A small network was trained on made-up records. Each row is its average activation on records with the value named, seen along a few directions.
Related values have similar rows: they may be neighbours, one step apart, or belong to one group.
Random noise pushes rows far along 5 fixed directions. That doesn't count. These rows show it; they differ only by the noise:
[-105  -89 -190  119   50   38   25 -719 -209 -218 -111 -289  324   65
  -90  549  117   45]
[ -25  304 -136  227  158  -56  122   -8   72   40 -226  197  -26   42
 -113   87  -26 -223]
[ -12   28   57  134 -263   20 -217 -152 -233   67   37 -108   53   63
  -50   54  -21   91]
[ 117   83  183 -158 -141    7   -3  200  122  -18  121  119 -144   95
  147 -470   18  236]
[  50   55 -293  131 -337  -43   59  202    6  -17 -153  122 -140  162
  139 -437  -64  173]
[  26  340  170   84  279  -28   69   64  156   89  -68  243  -54    0
 -128   16   17 -217]
[   7  280  378 -166 -123   -9 -183  -72  -98   -7  228  -75  -69  -10
   44   75  -85  119]


Field E:
e1: [ 123   96   93 -288 -108   13  164  169  196 -100  291  178 -270  -10
  196 -392   -6  124]
e8: [ 111  563   -3  -84    3 -122  109  263  115  -20   14  168 -221    6
   49   58 -231 -257]
e3: [  42  217 -106 -209  284  -23  333   90  329 -164  107   84 -163  -87
  285   40  -58  -69]
e16: [-216   70 -169  307   40  -95 -231 -112 -328   46 -121 -195   46 -182
 -178  706 -225 -318]
e4: [   2 -112  -33 -108 -477   80 -201  325  -48   94  224   35 -267  -70
  233 -138 -264   92]
e11: [  56 -231  132  235 -256   64 -210  222  -69  301 -106   73   13   47
 -191 -581  162  -20]
e17: [ -30   48   83 -150  -33  -28 -160 -169  -94  -91  269 -342  -35 -115
  155  435 -136   86]
e13: [  95 -497  229  150  187   63 -220  359   25  433  -52  289  142  -16
 -185 -532  225   -8]
e14: [ -38  103 -328  120  280   -4  448  -71  238 -151 -321  221   54   84
  -23 -109   64 -172]
e5: [  58  -76 -360 -105  228   37  409 -179  209 -287  -55  -22    7   10
   52   12  186  -27]
e18: [ -76   81  440 -292  284  -25  -29  128  118   82  174   -7   23 -100
   73   89  -42   78]
e9: [  32 -285   13   31  115   44 -153  130    4  168   49    4   48 -126
 -120   86   18  -62]
e12: [ -26 -278  267  228   68   53 -233 -124 -179  219  -55   -3  188   57
 -306  -31  113  -92]
e7: [  25   60  380   88  127 -110 -231   30 -159  202  -83   -9   99  -32
 -263  153   29  -98]
e10: [ 180 -499 -242 -126 -392  158   73  181  140   31  194 -119  -66  111
  157 -527  216  329]
e2: [ -91  -88  -66 -230   12  -54   98  -32   11 -213 -106  -20   53   91
  231 -101  -26  258]
e15: [  23  320  285 -417   97   47  131 -194   20 -300  278 -138   26  -79
   90  170   53   70]
e6: [-117 -367   93  171   77   35 -201   64  -85  140  -87 -105  134  -99
 -234  201   28 -124]
The values of E form a ring.
Name the neighbours of e5, in listed order.
> e1, e10
Name the neighbours of e18, in listed order.
> e13, e6
Name the neighbours of e9, in listed order.
> e16, e17
Name the neighbours of e12, in listed order.
> e11, e7
